Each row below holds a small network's activations on one record, seen along a few directions.
Here are examples, each followed by its value of one field, DEME.
The largest differences between rows may come from other fields.
(in the rows, 500 means zero)
Strong random noise was added to every row along 14 fixed directions; ignore it. To show where, here is one row again and again, with new noise each time:
[613 707 555 547 359 538 799 561 678 731 610 637 711 496 667 516 492 241
 617 689 493 770 682 545 626 330 412 447 484 687 481 265 252]
[530 352 508 483 551 436 474 439 502 573 603 278 550 516 361 537 567 775
 520 569 558 655 573 680 469 403 577 592 531 500 526 621 356]
[529 449 488 515 499 413 524 471 436 337 614 274 553 589 390 487 526 682
 466 482 690 339 434 498 386 479 622 628 516 284 552 530 535]
[397 526 583 536 479 544 512 470 481 406 541 266 716 669 671 448 416 648
 398 444 507 555 434 492 415 698 548 550 588 652 349 375 345]
[600 564 584 672 401 582 503 637 404 539 512 442 441 442 709 610 551 510
 555 495 346 741 686 486 641 371 333 420 515 566 419 480 516]
[523 316 445 585 619 605 467 497 415 473 638 258 416 535 563 493 459 727
 571 558 479 432 640 598 553 369 464 468 643 481 543 545 615]
[524 466 293 552 670 600 499 468 457 676 502 489 409 502 444 423 428 434
 476 498 357 405 438 453 523 486 441 461 452 378 545 577 622]
[506 471 533 433 558 400 607 601 264 571 344 625 331 292 518 631 534 635
 603 480 393 562 549 645 494 597 474 475 440 568 407 457 548]
[490 365 550 524 529 584 486 661 481 476 609 422 471 221 587 505 486 501
 650 602 378 619 446 590 620 470 335 352 415 661 465 460 721]
[393 552 485 544 574 537 501 403 330 598 420 497 327 595 399 523 506 482
 353 585 607 433 589 449 571 566 510 433 535 495 374 609 604]
[628 578 388 552 557 471 680 712 562 598 442 796 434 485 794 583 468 499
 702 373 431 525 417 669 468 302 315 453 425 499 586 370 456]
[447 509 416 367 509 397 499 436 565 558 454 854 553 357 550 383 536 288
 608 482 478 572 607 507 425 558 496 403 478 641 508 421 322]
[445 544 380 541 528 543 559 558 511 513 319 464 451 540 575 561 358 525
 446 412 509 312 256 489 587 638 349 577 467 455 544 451 584]
[358 504 472 430 601 458 502 502 585 535 480 635 470 573 425 466 521 367
 376 475 539 446 242 404 429 591 518 446 338 508 418 512 575]
[401 575 441 587 462 425 433 565 316 456 315 435 556 535 729 575 512 793
 569 422 637 587 624 696 491 602 458 552 707 462 358 550 253]
[499 418 646 363 496 459 760 504 400 451 475 474 382 439 440 617 458 499
 477 559 388 334 542 400 543 648 571 551 458 615 481 234 658]

[498 372 420 464 555 465 654 639 613 748 618 209 650 423 383 613 535 690
 643 744 492 650 489 708 655 382 558 660 503 334 512 494 377]	satot
[522 530 546 453 471 456 530 535 406 440 363 401 541 422 476 561 401 677
 453 382 466 435 252 579 424 719 505 656 414 527 510 450 524]	netop
[430 532 571 551 582 568 574 629 491 569 559 614 427 588 676 548 537 461
 534 572 480 595 517 550 525 389 456 327 499 592 333 453 570]	nuzo
[583 527 533 492 526 498 585 513 477 657 563 579 466 554 563 536 557 514
 554 550 396 626 743 548 500 355 572 509 557 522 476 432 369]	baf
[513 449 463 468 592 472 563 511 527 487 566 387 631 469 412 451 430 675
 551 520 608 455 269 713 370 537 543 541 455 495 540 531 497]	tun
[562 631 349 538 415 440 396 486 383 355 345 698 501 361 621 398 466 384
 584 298 512 377 536 435 422 593 416 486 530 373 583 508 479]	tum
[592 417 598 481 505 489 499 479 524 450 490 448 325 581 407 643 526 687
 471 485 544 434 525 579 520 332 506 572 528 519 625 563 574]	fup
[534 581 508 632 412 564 488 500 595 443 561 548 574 623 705 464 503 403
 538 483 569 588 633 468 539 354 400 399 596 560 512 483 399]	zagem
[533 557 631 508 264 428 519 462 619 374 357 558 479 634 654 663 530 494
 436 348 534 563 635 390 596 485 400 608 560 656 578 372 305]	tusez
[526 480 519 430 522 468 632 336 459 615 363 525 391 654 430 584 456 570
 388 435 427 447 631 458 503 579 555 612 545 597 538 423 367]	zagem
[521 653 451 587 611 543 546 487 318 547 521 579 519 639 668 412 449 631
 541 464 615 479 583 684 333 444 555 439 615 507 407 525 415]	geb
[375 453 500 573 595 562 469 651 690 615 489 370 564 589 515 600 496 657
 477 591 581 665 210 708 585 439 383 454 454 559 403 641 483]	tun
[394 249 451 331 650 380 459 503 555 544 451 695 315 485 471 573 627 534
 554 468 324 509 608 468 470 466 557 439 497 522 483 499 483]	tusez
[555 454 451 417 503 522 482 446 490 471 529 483 570 375 451 404 442 443
 541 472 345 383 522 428 435 591 571 570 526 459 599 415 511]	netop
[639 491 494 530 622 527 583 538 574 701 614 544 447 581 409 530 568 458
 482 520 296 660 453 493 435 294 529 440 349 448 497 566 519]	tum
[461 456 458 452 566 570 688 541 624 763 425 395 426 627 419 657 447 426
 382 580 255 445 436 340 701 546 504 632 440 431 496 367 534]	satot
[437 533 516 500 497 474 462 553 539 542 432 608 414 513 512 564 539 432
 454 467 530 564 402 474 557 482 417 461 402 534 458 541 546]	geb
[438 404 535 375 577 507 665 512 487 422 491 565 444 411 481 497 412 460
 555 581 471 301 415 519 490 624 509 426 483 618 494 330 674]	nuzo
[449 367 553 412 489 394 319 381 386 390 497 520 372 411 379 485 612 606
 492 484 610 493 716 510 477 516 598 521 572 532 529 606 492]	baf
[504 520 578 454 606 487 699 582 560 599 459 615 382 688 531 659 510 612
 483 568 518 449 457 622 469 367 554 497 521 534 461 428 499]	fup

Here are new rows. What is DEME for each?
[608 398 694 445 428 384 554 582 606 561 625 435 522 520 494 662 666 622
 503 436 341 829 565 504 476 344 567 594 368 605 491 428 351]	satot
[519 587 560 542 486 558 531 516 486 529 549 467 511 554 601 494 439 529
 465 487 568 525 469 563 516 475 457 515 484 615 481 441 525]	baf
[659 576 678 479 375 465 600 613 450 326 557 517 526 301 468 522 490 486
 578 492 533 476 345 550 437 486 493 519 349 535 558 401 657]	fup
[423 468 459 437 453 347 522 615 586 264 539 529 669 573 634 504 577 589
 637 471 649 352 493 515 355 460 638 569 639 251 487 403 349]	nuzo
[479 587 681 581 295 548 494 599 605 433 464 551 537 333 569 592 524 360
 542 649 631 712 478 565 700 462 275 349 450 760 450 505 559]	nuzo
[291 573 463 500 502 601 508 531 712 513 469 594 526 664 601 491 448 279
 420 604 634 349 399 375 636 515 441 432 573 520 446 432 551]	netop
[529 454 643 483 536 387 708 762 649 423 633 571 501 742 692 706 651 638
 577 468 457 552 430 530 373 239 598 498 472 395 403 330 449]	nuzo
[480 358 400 472 507 382 366 540 706 465 431 658 409 610 556 598 652 532
 560 367 452 534 587 450 505 296 467 530 555 344 611 586 335]	zagem
[487 514 443 379 554 313 544 472 434 407 444 644 611 471 476 419 508 588
 548 338 553 440 334 582 203 660 625 551 424 442 481 462 359]	zagem
[477 563 382 521 466 521 470 440 590 598 462 513 580 512 462 452 455 406
 507 572 607 484 531 517 592 479 458 540 556 441 567 551 397]	geb
